Each row below holds a small network's activations on one record, seen along a few directions.
After each row come some of the record's fields: PEZ, VOVA, METIM, ZUSAZ.
Other fields move the rows too, some of them a lot.
In the rows, 500 means zero.
Random noise pushes rows far along 7 fixed directions. That doesn't count. These rows show it; they differ only by the noise:
| 296 | 294 | 542 | 634 | 397 | 638 | 423 | 726 | 528 | 298 | 524 | 553 | 663 | 448 | 602 | 399 | 505 | 538 | 475 | 497 | 349 | 265 | 475 | 456 | 548 | 493 | 594 | 655 | 314 | 207 | 563 |
| 500 | 500 | 435 | 362 | 505 | 628 | 404 | 570 | 532 | 500 | 394 | 432 | 463 | 655 | 518 | 352 | 494 | 475 | 557 | 504 | 595 | 469 | 557 | 379 | 349 | 658 | 450 | 359 | 437 | 440 | 479 |
| 511 | 532 | 417 | 476 | 374 | 410 | 563 | 305 | 549 | 693 | 247 | 452 | 329 | 553 | 440 | 410 | 641 | 278 | 497 | 450 | 475 | 687 | 438 | 576 | 358 | 465 | 427 | 451 | 591 | 494 | 618 |
| 353 | 360 | 448 | 615 | 591 | 587 | 379 | 587 | 564 | 446 | 428 | 504 | 542 | 488 | 650 | 480 | 265 | 538 | 433 | 687 | 460 | 459 | 529 | 391 | 284 | 458 | 428 | 576 | 362 | 182 | 673 |
| 313 | 369 | 507 | 544 | 383 | 574 | 428 | 565 | 585 | 337 | 491 | 547 | 603 | 486 | 466 | 387 | 636 | 375 | 583 | 440 | 370 | 376 | 449 | 489 | 533 | 479 | 630 | 589 | 409 | 268 | 538 |
| 616 | 473 | 389 | 458 | 850 | 534 | 328 | 523 | 333 | 476 | 620 | 470 | 547 | 491 | 432 | 418 | 388 | 584 | 637 | 455 | 722 | 551 | 535 | 520 | 403 | 571 | 445 | 341 | 513 | 665 | 175 |
| 540 | 453 | 436 | 517 | 212 | 572 | 530 | 539 | 443 | 605 | 285 | 420 | 397 | 603 | 398 | 226 | 829 | 326 | 473 | 228 | 430 | 510 | 458 | 604 | 550 | 575 | 479 | 476 | 581 | 548 | 325 |
| 461 | 474 | 573 | 357 | 603 | 458 | 533 | 497 | 587 | 473 | 528 | 469 | 588 | 448 | 590 | 747 | 356 | 642 | 539 | 702 | 537 | 389 | 498 | 377 | 447 | 603 | 522 | 521 | 399 | 393 | 759 |
| 448 | 417 | 520 | 607 | 438 | 482 | 561 | 595 | 394 | 508 | 439 | 571 | 508 | 433 | 663 | 352 | 483 | 556 | 427 | 459 | 469 | 448 | 433 | 587 | 489 | 457 | 480 | 513 | 350 | 497 | 618 |

| 542 | 642 | 411 | 389 | 442 | 475 | 519 | 368 | 552 | 676 | 281 | 507 | 291 | 676 | 540 | 312 | 483 | 350 | 527 | 513 | 634 | 705 | 527 | 508 | 260 | 509 | 380 | 281 | 497 | 638 | 610 | => PEZ: sorog / VOVA: leve / METIM: temut / ZUSAZ: luz
| 702 | 452 | 444 | 408 | 430 | 591 | 477 | 528 | 428 | 585 | 394 | 346 | 440 | 607 | 339 | 388 | 700 | 436 | 463 | 349 | 516 | 531 | 534 | 529 | 535 | 632 | 448 | 446 | 645 | 582 | 199 | => PEZ: kabaf / VOVA: leve / METIM: temut / ZUSAZ: nim
| 550 | 421 | 522 | 415 | 327 | 648 | 507 | 619 | 487 | 434 | 462 | 489 | 644 | 523 | 502 | 368 | 585 | 522 | 513 | 461 | 529 | 394 | 494 | 553 | 626 | 611 | 536 | 517 | 452 | 591 | 380 | => PEZ: kabaf / VOVA: leve / METIM: gesit / ZUSAZ: luz
| 503 | 339 | 614 | 705 | 528 | 359 | 603 | 544 | 403 | 499 | 635 | 475 | 621 | 240 | 444 | 815 | 536 | 670 | 443 | 434 | 321 | 373 | 410 | 635 | 748 | 417 | 562 | 785 | 595 | 505 | 434 | => PEZ: sorog / VOVA: leve / METIM: temut / ZUSAZ: dipa
| 395 | 493 | 411 | 597 | 547 | 554 | 374 | 494 | 483 | 508 | 471 | 568 | 523 | 505 | 511 | 379 | 428 | 457 | 591 | 451 | 577 | 510 | 452 | 578 | 407 | 499 | 473 | 463 | 480 | 538 | 409 | => PEZ: kabaf / VOVA: sav / METIM: gesit / ZUSAZ: rabo
| 330 | 451 | 440 | 539 | 781 | 530 | 274 | 494 | 498 | 307 | 679 | 640 | 654 | 433 | 460 | 459 | 362 | 482 | 752 | 513 | 605 | 447 | 448 | 525 | 415 | 479 | 582 | 446 | 399 | 481 | 382 | => PEZ: kabaf / VOVA: sav / METIM: temut / ZUSAZ: rabo
| 604 | 371 | 439 | 645 | 521 | 446 | 476 | 442 | 334 | 507 | 462 | 537 | 492 | 413 | 387 | 273 | 656 | 326 | 475 | 320 | 436 | 646 | 417 | 732 | 539 | 320 | 507 | 517 | 591 | 567 | 248 | => PEZ: kabaf / VOVA: leve / METIM: temut / ZUSAZ: kamu
| 351 | 661 | 469 | 408 | 684 | 496 | 388 | 390 | 690 | 423 | 596 | 529 | 431 | 602 | 504 | 623 | 302 | 453 | 647 | 680 | 566 | 555 | 577 | 260 | 291 | 501 | 491 | 422 | 470 | 317 | 687 | => PEZ: nos / VOVA: leve / METIM: temut / ZUSAZ: meti
| 583 | 498 | 511 | 526 | 476 | 516 | 541 | 579 | 352 | 586 | 519 | 447 | 464 | 482 | 471 | 499 | 592 | 624 | 466 | 342 | 533 | 443 | 478 | 569 | 606 | 611 | 452 | 489 | 534 | 670 | 319 | => PEZ: nos / VOVA: sav / METIM: temut / ZUSAZ: nim
| 458 | 475 | 459 | 483 | 619 | 569 | 364 | 511 | 542 | 478 | 502 | 430 | 446 | 574 | 433 | 535 | 451 | 488 | 566 | 490 | 482 | 497 | 542 | 376 | 376 | 580 | 450 | 470 | 528 | 329 | 429 | => PEZ: nos / VOVA: sav / METIM: temut / ZUSAZ: meti
| 433 | 447 | 421 | 595 | 481 | 551 | 416 | 453 | 526 | 510 | 427 | 538 | 529 | 487 | 498 | 405 | 454 | 407 | 517 | 511 | 500 | 557 | 454 | 577 | 417 | 459 | 462 | 544 | 509 | 446 | 466 | => PEZ: kabaf / VOVA: leve / METIM: gesit / ZUSAZ: rabo
| 458 | 607 | 426 | 541 | 464 | 584 | 471 | 541 | 541 | 500 | 423 | 558 | 373 | 656 | 684 | 276 | 320 | 457 | 398 | 618 | 556 | 589 | 604 | 391 | 287 | 446 | 385 | 390 | 385 | 432 | 646 | => PEZ: sorog / VOVA: leve / METIM: temut / ZUSAZ: kamu
| 601 | 602 | 475 | 364 | 805 | 490 | 425 | 582 | 329 | 582 | 546 | 481 | 392 | 594 | 598 | 453 | 320 | 707 | 608 | 442 | 761 | 483 | 540 | 428 | 325 | 692 | 384 | 199 | 409 | 722 | 408 | => PEZ: nos / VOVA: sav / METIM: temut / ZUSAZ: meti
| 475 | 405 | 478 | 665 | 316 | 635 | 431 | 652 | 495 | 450 | 457 | 431 | 441 | 590 | 407 | 337 | 696 | 400 | 386 | 302 | 294 | 441 | 548 | 468 | 585 | 475 | 518 | 612 | 588 | 300 | 278 | => PEZ: daba / VOVA: leve / METIM: temut / ZUSAZ: meti
| 510 | 580 | 558 | 188 | 451 | 526 | 486 | 473 | 680 | 408 | 529 | 433 | 470 | 664 | 365 | 553 | 664 | 392 | 653 | 523 | 504 | 440 | 569 | 292 | 498 | 625 | 603 | 373 | 499 | 406 | 555 | => PEZ: daba / VOVA: leve / METIM: gesit / ZUSAZ: tigil
| 530 | 500 | 577 | 420 | 272 | 599 | 563 | 698 | 438 | 368 | 590 | 515 | 556 | 569 | 467 | 311 | 777 | 519 | 515 | 295 | 455 | 294 | 504 | 497 | 746 | 614 | 620 | 467 | 425 | 596 | 344 | => PEZ: daba / VOVA: leve / METIM: gesit / ZUSAZ: nim
| 618 | 596 | 550 | 486 | 612 | 339 | 635 | 383 | 414 | 669 | 580 | 453 | 426 | 398 | 473 | 756 | 474 | 656 | 477 | 491 | 570 | 559 | 458 | 557 | 567 | 522 | 452 | 519 | 600 | 694 | 520 | => PEZ: nos / VOVA: leve / METIM: temut / ZUSAZ: nim
| 603 | 600 | 569 | 323 | 548 | 556 | 566 | 660 | 414 | 601 | 469 | 464 | 435 | 602 | 705 | 511 | 350 | 778 | 432 | 556 | 685 | 382 | 543 | 381 | 442 | 726 | 396 | 321 | 351 | 658 | 615 | => PEZ: nos / VOVA: leve / METIM: temut / ZUSAZ: nim
| 475 | 522 | 475 | 508 | 551 | 423 | 466 | 338 | 560 | 564 | 505 | 508 | 542 | 427 | 390 | 664 | 513 | 437 | 591 | 495 | 521 | 566 | 427 | 590 | 519 | 490 | 537 | 557 | 632 | 553 | 460 | => PEZ: kabaf / VOVA: leve / METIM: gesit / ZUSAZ: rabo
| 507 | 525 | 397 | 481 | 440 | 564 | 456 | 381 | 587 | 612 | 367 | 448 | 510 | 544 | 438 | 515 | 462 | 432 | 529 | 555 | 569 | 571 | 486 | 554 | 425 | 578 | 426 | 513 | 603 | 555 | 461 | => PEZ: kabaf / VOVA: sav / METIM: gesit / ZUSAZ: rabo
| 669 | 588 | 542 | 460 | 416 | 377 | 723 | 431 | 426 | 685 | 417 | 448 | 353 | 501 | 573 | 541 | 529 | 566 | 346 | 514 | 510 | 576 | 492 | 545 | 518 | 495 | 409 | 470 | 534 | 649 | 650 | => PEZ: daba / VOVA: leve / METIM: temut / ZUSAZ: nim
| 567 | 475 | 386 | 651 | 473 | 434 | 544 | 353 | 470 | 724 | 264 | 477 | 334 | 483 | 540 | 406 | 444 | 382 | 296 | 580 | 474 | 756 | 480 | 617 | 315 | 326 | 325 | 518 | 569 | 478 | 596 | => PEZ: daba / VOVA: sav / METIM: temut / ZUSAZ: nim
| 686 | 470 | 473 | 629 | 533 | 523 | 533 | 615 | 289 | 637 | 493 | 442 | 522 | 427 | 593 | 528 | 370 | 704 | 313 | 485 | 590 | 529 | 537 | 611 | 569 | 522 | 350 | 551 | 582 | 732 | 271 | => PEZ: kabaf / VOVA: leve / METIM: gesit / ZUSAZ: lado
| 368 | 386 | 551 | 543 | 428 | 528 | 444 | 511 | 592 | 240 | 630 | 574 | 638 | 446 | 366 | 438 | 675 | 322 | 609 | 444 | 326 | 434 | 488 | 506 | 638 | 351 | 713 | 614 | 475 | 297 | 448 | => PEZ: sorog / VOVA: sav / METIM: temut / ZUSAZ: tigil
| 399 | 440 | 601 | 672 | 207 | 622 | 620 | 766 | 514 | 488 | 440 | 508 | 560 | 488 | 746 | 533 | 406 | 709 | 241 | 576 | 347 | 240 | 514 | 448 | 626 | 539 | 460 | 708 | 376 | 371 | 697 | => PEZ: sorog / VOVA: sav / METIM: temut / ZUSAZ: rabo
| 500 | 580 | 486 | 480 | 317 | 509 | 573 | 514 | 495 | 547 | 377 | 548 | 392 | 604 | 578 | 291 | 585 | 412 | 440 | 440 | 495 | 534 | 504 | 529 | 471 | 500 | 472 | 392 | 439 | 581 | 589 | => PEZ: sorog / VOVA: sav / METIM: temut / ZUSAZ: kamu
| 347 | 634 | 433 | 567 | 502 | 566 | 394 | 486 | 604 | 423 | 540 | 581 | 422 | 633 | 521 | 350 | 435 | 382 | 566 | 494 | 519 | 535 | 557 | 398 | 384 | 437 | 524 | 437 | 477 | 397 | 531 | => PEZ: sorog / VOVA: leve / METIM: temut / ZUSAZ: meti
| 378 | 520 | 327 | 602 | 461 | 569 | 391 | 341 | 630 | 624 | 253 | 527 | 417 | 582 | 538 | 363 | 345 | 311 | 492 | 624 | 548 | 682 | 481 | 545 | 209 | 440 | 365 | 489 | 523 | 403 | 621 | => PEZ: kabaf / VOVA: sav / METIM: temut / ZUSAZ: rabo
| 378 | 410 | 504 | 559 | 359 | 606 | 473 | 565 | 540 | 412 | 443 | 573 | 651 | 463 | 562 | 410 | 494 | 474 | 509 | 518 | 463 | 387 | 436 | 577 | 551 | 518 | 559 | 593 | 414 | 452 | 545 | => PEZ: kabaf / VOVA: sav / METIM: temut / ZUSAZ: rabo
| 461 | 470 | 418 | 624 | 197 | 607 | 483 | 490 | 619 | 481 | 332 | 434 | 374 | 641 | 414 | 258 | 716 | 197 | 350 | 421 | 269 | 616 | 573 | 442 | 478 | 370 | 494 | 609 | 615 | 203 | 466 | => PEZ: daba / VOVA: leve / METIM: gesit / ZUSAZ: meti
| 418 | 489 | 470 | 439 | 294 | 659 | 407 | 546 | 639 | 459 | 381 | 406 | 370 | 712 | 377 | 344 | 709 | 295 | 540 | 376 | 371 | 490 | 567 | 338 | 426 | 586 | 499 | 481 | 537 | 233 | 435 | => PEZ: nos / VOVA: leve / METIM: temut / ZUSAZ: tigil
| 470 | 444 | 455 | 542 | 619 | 542 | 373 | 519 | 595 | 501 | 451 | 406 | 433 | 568 | 480 | 607 | 380 | 480 | 425 | 618 | 416 | 525 | 592 | 329 | 331 | 485 | 430 | 535 | 551 | 208 | 527 | => PEZ: daba / VOVA: sav / METIM: temut / ZUSAZ: meti
| 502 | 421 | 494 | 343 | 753 | 578 | 335 | 555 | 528 | 432 | 550 | 474 | 623 | 506 | 520 | 626 | 291 | 625 | 628 | 654 | 658 | 433 | 538 | 400 | 357 | 654 | 475 | 422 | 411 | 470 | 455 | => PEZ: kabaf / VOVA: leve / METIM: temut / ZUSAZ: luz
| 422 | 412 | 594 | 531 | 220 | 579 | 544 | 684 | 479 | 457 | 429 | 500 | 459 | 557 | 525 | 334 | 741 | 474 | 467 | 271 | 325 | 344 | 459 | 494 | 619 | 562 | 556 | 536 | 415 | 380 | 494 | => PEZ: nos / VOVA: leve / METIM: gesit / ZUSAZ: tigil
| 457 | 498 | 579 | 533 | 432 | 324 | 628 | 376 | 587 | 604 | 454 | 486 | 489 | 390 | 487 | 818 | 507 | 512 | 481 | 558 | 384 | 491 | 432 | 556 | 551 | 463 | 520 | 639 | 587 | 487 | 705 | => PEZ: sorog / VOVA: sav / METIM: temut / ZUSAZ: lado
| 447 | 394 | 597 | 572 | 366 | 388 | 662 | 510 | 384 | 462 | 467 | 667 | 614 | 302 | 656 | 403 | 556 | 506 | 465 | 471 | 448 | 477 | 351 | 736 | 621 | 373 | 576 | 559 | 323 | 623 | 690 | => PEZ: kabaf / VOVA: sav / METIM: temut / ZUSAZ: luz
| 345 | 383 | 560 | 613 | 527 | 480 | 461 | 578 | 515 | 346 | 596 | 550 | 555 | 416 | 507 | 535 | 523 | 490 | 526 | 478 | 343 | 408 | 485 | 457 | 535 | 398 | 593 | 608 | 415 | 269 | 561 | => PEZ: nos / VOVA: sav / METIM: temut / ZUSAZ: tigil
| 489 | 600 | 501 | 386 | 510 | 492 | 469 | 404 | 560 | 426 | 611 | 442 | 471 | 559 | 280 | 548 | 705 | 373 | 678 | 356 | 483 | 522 | 525 | 422 | 595 | 553 | 616 | 468 | 638 | 483 | 356 | => PEZ: nos / VOVA: sav / METIM: temut / ZUSAZ: meti
| 621 | 519 | 546 | 360 | 470 | 429 | 657 | 443 | 466 | 618 | 325 | 492 | 385 | 537 | 677 | 430 | 422 | 524 | 388 | 618 | 539 | 586 | 485 | 496 | 355 | 512 | 400 | 367 | 378 | 518 | 811 | => PEZ: kabaf / VOVA: sav / METIM: temut / ZUSAZ: nim

Which values does each new row have?
| 474 | 635 | 427 | 571 | 280 | 456 | 593 | 335 | 628 | 673 | 282 | 456 | 295 | 609 | 478 | 460 | 570 | 300 | 381 | 511 | 401 | 675 | 519 | 494 | 415 | 410 | 419 | 530 | 646 | 441 | 668 | => PEZ: sorog / VOVA: sav / METIM: temut / ZUSAZ: meti
| 346 | 442 | 490 | 905 | 128 | 504 | 572 | 535 | 435 | 588 | 383 | 545 | 345 | 466 | 458 | 283 | 775 | 332 | 364 | 150 | 201 | 526 | 390 | 694 | 640 | 320 | 493 | 726 | 606 | 393 | 405 | => PEZ: nos / VOVA: leve / METIM: temut / ZUSAZ: meti
| 713 | 553 | 550 | 320 | 763 | 321 | 575 | 403 | 328 | 530 | 640 | 505 | 455 | 434 | 434 | 551 | 534 | 575 | 605 | 446 | 648 | 602 | 485 | 567 | 523 | 500 | 513 | 295 | 494 | 781 | 412 | => PEZ: daba / VOVA: sav / METIM: temut / ZUSAZ: tigil
| 399 | 387 | 470 | 744 | 500 | 557 | 451 | 610 | 443 | 456 | 516 | 553 | 550 | 412 | 588 | 416 | 401 | 557 | 392 | 513 | 411 | 469 | 478 | 539 | 503 | 380 | 453 | 642 | 436 | 374 | 485 | => PEZ: nos / VOVA: leve / METIM: gesit / ZUSAZ: nim
| 652 | 583 | 553 | 356 | 729 | 436 | 535 | 552 | 411 | 547 | 617 | 467 | 457 | 516 | 594 | 628 | 325 | 736 | 497 | 586 | 666 | 498 | 581 | 400 | 451 | 587 | 432 | 343 | 438 | 665 | 517 | => PEZ: daba / VOVA: leve / METIM: gesit / ZUSAZ: tigil
| 473 | 448 | 675 | 421 | 264 | 532 | 672 | 637 | 546 | 505 | 489 | 497 | 702 | 403 | 658 | 751 | 481 | 757 | 430 | 577 | 464 | 195 | 421 | 531 | 733 | 708 | 573 | 666 | 402 | 567 | 712 | => PEZ: kabaf / VOVA: leve / METIM: gesit / ZUSAZ: rabo
| 390 | 522 | 582 | 503 | 391 | 457 | 573 | 544 | 527 | 531 | 421 | 556 | 444 | 504 | 636 | 523 | 493 | 528 | 462 | 502 | 434 | 417 | 442 | 472 | 476 | 515 | 500 | 493 | 391 | 425 | 751 | => PEZ: nos / VOVA: sav / METIM: temut / ZUSAZ: meti
| 610 | 430 | 567 | 333 | 337 | 550 | 590 | 605 | 463 | 514 | 348 | 448 | 524 | 555 | 584 | 394 | 611 | 520 | 420 | 475 | 481 | 419 | 495 | 498 | 546 | 631 | 508 | 425 | 416 | 519 | 577 | => PEZ: kabaf / VOVA: sav / METIM: gesit / ZUSAZ: kamu
| 562 | 436 | 377 | 426 | 698 | 712 | 283 | 623 | 437 | 309 | 540 | 553 | 646 | 580 | 582 | 161 | 317 | 479 | 515 | 629 | 696 | 551 | 613 | 442 | 356 | 491 | 486 | 327 | 349 | 489 | 319 | => PEZ: kabaf / VOVA: sav / METIM: gesit / ZUSAZ: kamu
| 462 | 571 | 496 | 521 | 299 | 515 | 555 | 498 | 489 | 464 | 516 | 561 | 482 | 547 | 438 | 320 | 718 | 378 | 550 | 326 | 480 | 464 | 467 | 591 | 628 | 483 | 593 | 474 | 511 | 621 | 416 | => PEZ: sorog / VOVA: sav / METIM: temut / ZUSAZ: nim
| 433 | 571 | 475 | 609 | 429 | 413 | 575 | 366 | 428 | 536 | 505 | 665 | 500 | 410 | 539 | 331 | 533 | 418 | 582 | 389 | 548 | 593 | 365 | 736 | 542 | 385 | 527 | 469 | 460 | 715 | 542 | => PEZ: kabaf / VOVA: sav / METIM: gesit / ZUSAZ: rabo
| 340 | 507 | 520 | 669 | 353 | 534 | 519 | 599 | 477 | 516 | 418 | 565 | 436 | 506 | 650 | 376 | 491 | 497 | 412 | 419 | 413 | 464 | 473 | 500 | 486 | 439 | 490 | 549 | 417 | 388 | 632 | => PEZ: nos / VOVA: sav / METIM: temut / ZUSAZ: meti
| 520 | 447 | 472 | 544 | 754 | 587 | 377 | 679 | 332 | 406 | 619 | 547 | 536 | 494 | 630 | 361 | 299 | 674 | 480 | 533 | 626 | 439 | 549 | 447 | 401 | 517 | 437 | 385 | 331 | 507 | 388 | => PEZ: nos / VOVA: sav / METIM: temut / ZUSAZ: nim
| 525 | 449 | 517 | 581 | 582 | 489 | 460 | 545 | 474 | 422 | 629 | 478 | 522 | 461 | 444 | 561 | 513 | 534 | 469 | 457 | 406 | 479 | 536 | 467 | 573 | 453 | 536 | 573 | 550 | 405 | 380 | => PEZ: daba / VOVA: leve / METIM: gesit / ZUSAZ: meti
| 645 | 506 | 486 | 587 | 645 | 325 | 577 | 396 | 356 | 625 | 531 | 487 | 396 | 397 | 479 | 572 | 469 | 523 | 419 | 491 | 516 | 672 | 499 | 611 | 476 | 351 | 420 | 479 | 585 | 637 | 443 | => PEZ: daba / VOVA: sav / METIM: temut / ZUSAZ: tigil
| 463 | 446 | 474 | 690 | 517 | 520 | 490 | 629 | 398 | 507 | 498 | 549 | 488 | 467 | 642 | 408 | 374 | 594 | 377 | 516 | 486 | 446 | 505 | 537 | 453 | 430 | 424 | 537 | 415 | 487 | 501 | => PEZ: sorog / VOVA: sav / METIM: temut / ZUSAZ: nim
| 359 | 399 | 517 | 605 | 498 | 537 | 385 | 563 | 539 | 271 | 645 | 587 | 601 | 464 | 380 | 396 | 630 | 369 | 618 | 380 | 365 | 445 | 492 | 512 | 604 | 366 | 665 | 584 | 481 | 359 | 348 | => PEZ: sorog / VOVA: leve / METIM: temut / ZUSAZ: tigil
| 499 | 484 | 465 | 715 | 215 | 610 | 522 | 639 | 441 | 635 | 356 | 372 | 327 | 601 | 460 | 388 | 691 | 468 | 311 | 251 | 326 | 474 | 537 | 495 | 575 | 539 | 403 | 633 | 654 | 406 | 308 | => PEZ: nos / VOVA: leve / METIM: temut / ZUSAZ: meti
| 532 | 463 | 560 | 775 | 395 | 518 | 603 | 772 | 247 | 582 | 524 | 521 | 423 | 444 | 715 | 393 | 453 | 758 | 259 | 324 | 421 | 375 | 489 | 573 | 622 | 489 | 384 | 578 | 427 | 588 | 423 | => PEZ: nos / VOVA: leve / METIM: gesit / ZUSAZ: meti
